A small network was shown many inputs. Here are its activations along a few directions, one row for each input.
Each table varies a few parts of the input and shows all the possible inputs, shuffled.
Descriptions start from the smaller parts, as in this example, which fits no table here: values(2) and (point or ring(9) or (line(6) and ring(8))).
Shared parts are said once, and a part with two or three values counts as separate values.
(in the rows, 128 means zero)

Other details of the inputs vary at random and push rows far along two fixed directions, the same in every table; ignore that.

Rows:
x1: [112 186 145 161 130 119 107 172 128 130 182 145  74 131 119]
x2: [153 107 120 112 154 145 135 108 135 126 118 143 153 132 114]
x3: [145 102 110 106 128 128 115  82 115 134 116 118 156 135 111]
x4: [173  76 116 172  60 209 123 214 136  56  58 123 101 112 192]
x5: [141  99 131 113 153 107 142  58 155 119 135 114 151 167 110]
x6: [145  90 122 123 127 123 120  87 131 136 114 126 155 136 111]
x7: [136 106 114 110 155 115 125  64 135 119 133  93 143 157 130]
x8: [126 105 133 101 158 131 147 113 140 134 118 137 166 133 107]
x9: [141 116 123 111 167  97 142  56 147 125 129  97 141 165 120]
x10: [113 197 125 141 132 121 102 164 109 153 169 150  97 105 124]
x11: [150 115 122 119 166 117 136  74 123 135 114 103 152 141 115]
x12: [118 192 139 153 133 128 105 175 112 148 167 162  96 111 107]
x13: [114 179 135 148 101 113 102 169 109 157 176 153  86 103 124]
x14: [116 101 122 101 125 122 129 101 120 136 110 112 165 132 111]
x15: [138  93 127 112 141 113 114  75 141 127 134 107 142 160 110]
x16: [122 126 131 122 153 128 138 122 121 127 100 105 149 129 120]
x17: [138  92 133 107 138 100 128  64 156 132 139 115 149 160 114]
x18: [149  96 125 122 151 127 137  72 129 128 115 121 164 146 104]
x19: [120 186 136 146 136 133 107 191 135 128 181 161  74 118 125]
x20: [120 200 129 145 148 130 108 186 132 129 169 145  69 120 138]
x21: [156  43 102 176  48 223 164 167  90  14  25 102 114 135 214]
x22: [148 102 117 107 139 135 119 106 138 138 122 145 150 128 114]
x23: [135 119 110 104 159 123 115  70 130 117 130  97 145 153 123]
x24: [111 180 138 141 123 115  85 166 127 142 177 146  80 127 111]
x25: [120 104 123  89 136 124 134 108 133 143 122 129 161 127 118]
x26: [154  82 116 172  55 221 151 236 123  55  27 121 123  86 211]
x27: [117  95 139 105 110 107 152  97 137 142 120 119 160 129 126]
x28: [120 106 135 112 151 127 141 103 128 130 108 119 171 139  99]
x29: [145 100 118 115 133 129 111  89 126 136 112 128 157 136 104]
x30: [119  95 136 115 150 117 152  91 135 132 109 115 172 144 101]
x31: [123 100 131 101 137 129 132 122 141 142 117 139 158 127 114]
x32: [126 120 127 107 164 132 144 122 135 129 103 120 151 127 124]
x33: [154  58 131 202  17 219 147 247 121  55  13 116 120  95 204]
x34: [117 194 121 131 136 129 110 177 123 153 171 166  94 100 134]
x35: [115 206 135 155 145 124 101 175 118 129 165 130  70 125 129]
x36: [112 117 121 107 145 123 135 104 123 133 109 110 163 128 120]
x37: [114 188 137 146 112 102 124 163 126 156 176 157  90  98 139]
x38: [116  93 128 108 118 115 138  98 124 139 112 108 162 134 118]
x39: [145  94 126 106 117 107 138  70 134 141 129 124 155 132 122]
x40: [151 125 115 118 161 143 132 115 131 125 108 128 140 127 131]
x41: [135 107 119 106 149  99 138  59 148 126 140 103 145 154 133]
x42: [115 192 141 156 132 128  98 179 122 126 176 146  76 126 116]
x43: [120 195 143 155 128 106 127 166 126 153 163 151  83 107 132]
x44: [116 184 148 159 116 112 127 170 133 152 172 173  89 108 120]
x45: [ 56 173 143 128 114 114 148 173  82 148 163 166 101 105 124]
x46: [108 185 132 134 118 115  88 159 117 141 183 137  79 125 120]
x47: [170  65 123 181  32 194 141 192 133  50  52 104 102 118 210]
x48: [ 89 173 159 149  93 104 128 194 139 162 164 167  96 103 127]
x49: [ 88 177 145 138 116 112 105 184 122 162 160 159 105 109 105]
x50: [ 94 193 155 149 125  99 140 185 131 155 156 146  88 105 130]
x51: [ 84 187 141 147 119 109 124 187 118 154 162 143  96  99 133]
x52: [140 108 113  91 145 125 116  88 140 125 144 118 136 146 121]
x53: [143 105 113 111 148 118 132  68 124 135 119 109 160 135 125]
x54: [148 106 110  98 133 136 122  99 129 136 125 136 149 126 122]
x55: [149 127 119 125 159 135 126  99 116 127 106 109 146 134 120]
x56: [144  93 131 118 119 112 134  83 145 140 122 135 156 133 118]
x57: [157  80 128 186  68 199 161 213 115  60  20  92 122 105 194]
x58: [139 118 106  93 164 126 123  83 144 120 138 113 143 148 129]
x59: [ 86 185 130 141 110 126 131 165  72 145 171 178  81 106 129]
x60: [115 112 134 118 121 111 157 114 139 135 116 119 151 120 141]
x61: [118 101 145 119 132 114 162 102 148 134 112 130 162 136 115]
x62: [143 117 122 118 173 113 131  67 133 119 127  88 139 164 119]
x63: [136  94 121 102 140 109 118  61 132 128 140  97 142 161 116]
Description of these inputs: values(3) and (point or (line(4) and ring(5))).
The inputs of x39 and x47 match in every part but the values(3) part. If x56 is changed in the same way as x39 into x47, which row does it become?
Answer: x17
Change only the line(4) part in x49. List by row number the other rows that result.
Answer: x31, x33, x48
Change only the line(4) part in x25. List by row number the other rows that result.
Answer: x14, x27, x38

Rows:
x64: [ 75 201 162 168  94  99 136 216 123 161 169 163  74  95 135]
x65: [116 162 140 134 143 130 125 178 134 145 137 151 118 107 119]
x66: [ 96 148 128  53 194  74 119  51 126 194 188 147 167 140  60]
x67: [112 212 141 133 174 111 110 169 130 168 174 156 101 109 102]
x68: [156 105 116 172  84 179 128 167 116  58  86  92  92 137 187]
x69: [120  88 123 102 136 129 141  94 123 127 102 116 172 136 113]
x70: [ 80 137 141  80 165  57 141  40 118 177 177 118 159 153  79]
x71: [151 140 114 159  96 176 117 185 110  94 110 138  89 108 167]
x72: [159  75 108 120 119 146 144  79 132  86  88  89 147 149 159]
x73: [117 153 137 113 138  72  90  80 146 170 206 140 107 154  89]
x74: [114 209 139 138 167 105 106 158 131 151 188 150  82 122 113]
x75: [170  60 100 107 158 162 135  63 124  95  58  87 187 151 125]
x76: [ 74 165 145 102 129  68 137 107 113 187 189 154 125 118  97]
x77: [166  70  99 110 155 159 132  62 120  82  83  86 162 160 135]
x78: [157  68 124 123  88 126 126  85 148 118 120 122 148 144 135]
x79: [ 94 204 136 158 107 146 100 240 102 143 166 166  66  93 130]
x80: [167  81 107 134 121 177 132 129 119 100  64 120 157 117 148]
x81: [140 111 123  98 190  90 138  36 153 130 139  90 157 170 109]
x82: [136 103 139 175  71 182 156 220 135  84  56 132 127  94 175]
x83: [138  60 120 112 107 147 157 106 129 118  67 127 184 121 138]
x84: [151 135 146 195  52 153 117 222 155 100 120 144  69 110 171]
The inputs of x68 and x81 match in every part but one. If x79 is changed in the same way as x68 into x81, which row does it become?
Answer: x65
What is each input in this table made of?
Answer: values(3) and (point or line(6))
List by row number the other rows that have the values(3) part in common with x83.
Answer: x66, x71, x72, x76, x78, x80

Rows:
x85: [125 168 122 149 108 148 115 188 109 125 142 152  87 102 151]
x86: [127 169 125 138 135 141  95 165 119 132 156 144  98 120 119]
x87: [ 50 231 153 107 164  68 128 168 113 217 211 191 113  90  79]
x88: [100 210 135 143 149 115  98 171 111 150 188 146  79 122 109]
x89: [132 147 129 166 101 160 140 192 115  95 106 126  92 110 173]
x90: [124 160 139 155  90 121 107 173 134 140 168 157  82 114 136]
x91: [131 100 133 160  87 192 150 222 115 100  44 137 142  90 155]
x92: [173  95 115 158 102 188 118 171 130  82  72 123 125 117 158]
x93: [142 143 128 151 119 143 133 166 137 114 118 131 107 115 156]
x94: [147 100 111  77 179 109 133  35 137 144 130 117 176 149 100]
x95: [158  69 128 137 100 136 141 101 153  99  90 103 145 143 150]
x96: [138 121 126 145 132 153 129 146 129  95 104 107 120 136 143]
x97: [148 106 121  92 189 107 124  50 154 135 129 103 167 162  94]
x98: [135 122 117 137 122 147 137 132 113 105 105 115 123 126 151]
x99: [142  61 126 117 116 121 149  62 138 100  93  89 158 159 136]
x100: [106 155 132 107 131  83 104  97 126 167 195 147 113 139 100]
x101: [ 98 132 131  73 180  50 121   9 134 177 195 113 154 173  71]
x102: [126  15 133  92  99 122 181  56 137 127  57 106 222 136 123]
The inputs of x96 and x89 match in every part but one. If x88 is changed in the same way as x96 into x89, which row does it become?
Answer: x98
What is each input in this table made of?
Answer: values(3) and (point or ring(5))
Change only the ring(5) part in x99. List by row number the other rows that result.
Answer: x90, x95, x100, x101

Rows:
x103: [137 113 106  73 207 136 124  66 120 137 113 124 184 144  86]
x104: [105 204 136 102 184  71  98 104 141 180 223 146  96 140  90]
x105: [ 71 186 140  73 192  46 124  64 123 204 213 148 137 140  66]
x106: [151 123 120 163  94 171 113 183 121  89  97 117  98 117 164]
x107: [117 136 137 156  94 148 143 193 122 111 108 136 103 107 160]
x108: [116  99 127  85 169 100 153  54 126 145 118 108 176 146 103]
x109: [104 157 146 140 119 115 128 168 131 145 147 149 111 112 118]
x110: [147  96 119  99 154 120 123  65 141 120 130 102 147 159 118]
x111: [127  75 118  92 135 119 145  67 125 135 100 112 181 140 112]
x112: [ 70 222 155 139 138  87 117 186 128 178 205 166  84 108 107]
x113: [101 220 140 164 107 125  95 215 105 141 197 163  42 105 137]
x114: [ 81 210 146 159 115 118 128 217 111 150 166 158  77  90 140]
x115: [160 131 123 170  95 172 124 189 135  84 104 125  88 116 178]
x116: [140  69 114 127  93 161 155 123 115 100  66 115 163 115 160]
x117: [127 149 119 109 170 144 115 144 125 136 138 147 136 122 106]
x118: [120 129 132 121 114 121 134 134 122 155 133 152 142 105 121]
x119: [159 105 119 161  92 173 115 172 130  84  89 110 108 122 167]
x120: [143 126 125 162  96 161 114 170 123  95 112 124 100 125 156]
x121: [162  92 115 126 132 145 128  98 135  99  94  97 145 143 138]
x122: [102 215 143 168 115 116  97 198 120 141 198 162  53 114 128]
x123: [138 140 128 170  84 166 115 201 120  93 123 134  77 115 167]
x124: [ 74 212 144 131 121  90 109 175 111 185 205 176  90  98 107]
x125: [102 175 144 143 106 117 122 185 118 165 159 169 101  96 122]
x126: [100 178 149 135 132 104 129 168 134 164 166 155 112 107 113]
x127: [140  49 120  88 155 124 159  39 132 119  72  90 202 156 111]
x128: [157  84 109 121 139 143 127  74 124  99  96  99 152 153 130]
x129: [120 129 139 159  82 152 134 197 126 111 105 138 105 109 155]
x130: [114 140 134 154  76 145 129 196 124 123 125 151 105 100 153]
x131: [116 164 127 105 169  92 114  84 121 154 186 133 111 151  99]
x132: [ 79 175 143  87 166  60 118  87 132 196 207 154 133 138  73]
x133: [ 95 145 135  88 179  79 137  68 129 171 159 123 163 142  84]
x134: [142  88 127 142  80 158 143 160 130 113  88 141 142 105 153]
x135: [114 101 122  80 159  97 146  52 124 154 128 118 175 143 103]
x136: [150 128 122 148 118 150 114 156 138 105 116 119 107 127 149]
x137: [ 94 180 149 148 118 114 125 184 118 154 156 156 100 105 118]
x138: [131 156 123 109 163 107 113 103 134 146 164 124 114 141 114]
x139: [172  83 112 154 109 173 133 127 132  75  75 102 129 141 166]
x140: [157 114 120 162  85 180 120 189 119  82  91 114  93 117 177]
x141: [135 119 123 124 134 128 118  99 120 118 133 114 128 146 122]
x142: [120 131 139 163  85 153 139 201 125 108 102 136 104 107 157]
x143: [143 150 119 158 117 147 114 159 122 108 128 128  97 123 146]
x144: [165  95 115 150 108 168 135 135 131  79  90 110 118 138 167]
x145: [126 127 138 147  88 141 131 181 130 133 119 154 116 104 141]
x146: [107 192 132 137 138 107  95 150 114 151 189 144  84 125 111]
x147: [139  66 126 107 138 131 156  81 145 115  81 101 186 143 122]
x148: [125 164 124 120 157 107 117 107 126 141 173 135 105 140 117]
x149: [124  98 134  86 160  92 140  56 144 159 135 129 175 146  90]
x150: [114  99 121  86 148  97 142  58 133 152 137 125 174 139 107]
x151: [144  94 136 157  87 162 149 178 133 102  74 128 131 110 156]
x152: [ 90 146 137  80 178  70 128  64 127 184 171 132 155 146  75]
x153: [180  63 105 113 144 155 143  67 140  88  74  88 163 154 148]
x154: [129 151 130 165  94 146 109 184 122 107 139 135  85 120 146]
x155: [143 133 124 150 124 138 122 132 131 107 130 124 112 135 139]
x156: [131 158 129 159 111 142 110 169 122 114 144 136  85 126 144]
x157: [122 124 131 155  76 155 138 192 121 110 103 139 108 103 164]
x158: [165  32 121 126 109 168 166 103 131  93  29 101 188 128 147]
x159: [115 100 127  84 149  91 135  54 140 161 145 132 180 140  91]
x160: [103 130 132  89 157  86 131  75 126 177 158 141 161 134  84]
x161: [148  78 130 141  94 159 148 146 122 110  65 125 149 115 146]
x162: [ 98 156 141 120 133 103 132 138 126 152 157 144 116 122 118]
x163: [162  68 113 110 142 141 130  63 134  99  89  86 165 157 128]
x164: [183  74 106 144 121 175 133 112 135  76  59  94 147 137 163]
x165: [101 170 144 156 108 131 131 196 119 140 135 147 107  99 133]
x166: [110 132 136 121 116 113 128 137 131 151 144 146 132 120 115]
x167: [120 161 126 106 179  85 115  64 130 154 184 128 127 154  91]
x168: [159  83 119 139 112 157 123 119 139  87  89 100 137 142 148]
x169: [164 111 121 163 102 167 126 158 139  81  91 113 112 126 166]
x170: [144  66 130 131 101 153 149 125 137 102  70 116 161 129 141]
x171: [ 95 145 134  86 180  75 141  68 137 169 168 126 157 143  89]
x172: [131 181 130 145 139 119 109 149 131 134 165 136  90 123 128]
x173: [125  91 127  73 187  90 154  26 136 163 121 111 204 149  81]
x174: [146  46 120 103 127 140 154  69 129 113  61  99 193 143 122]
x175: [175  89 113 144 119 167 131 124 144  81  77 101 135 137 161]
x176: [119 194 130 134 148 109  97 154 130 151 178 140  87 121 118]
x177: [150 116 123 147 110 155 128 143 125  93 113 118 105 136 155]
x178: [103 127 129  87 153  87 130  70 127 173 159 141 166 130  88]
x179: [139 119 121 125 140 125 124  88 122 116 132 114 132 149 122]
x180: [159 104 121 143 116 152 124 134 142  93  99 108 126 132 149]
What is each input in this table made of?
Answer: values(2) and (point or (values(3) and ring(6)) or (line(4) and line(5)))
The inputs of x129 and x152 match in every part but the values(2) part. If x109 is changed in the same way as x129 into x152, which row does it become?
Answer: x137
The inputs of x124 and x130 match in every part but the values(2) part. If x172 is changed in the same way as x124 into x130, which row does it become?
Answer: x169
Change only the values(2) part in x104. List by row number the other rows that result.
Answer: x138
Change only the line(5) part in x174. List by row number the other rows that result.
Answer: x137, x160, x165, x178
Change only the values(3) part in x179. List by row number the other rows that result.
Answer: x128, x131
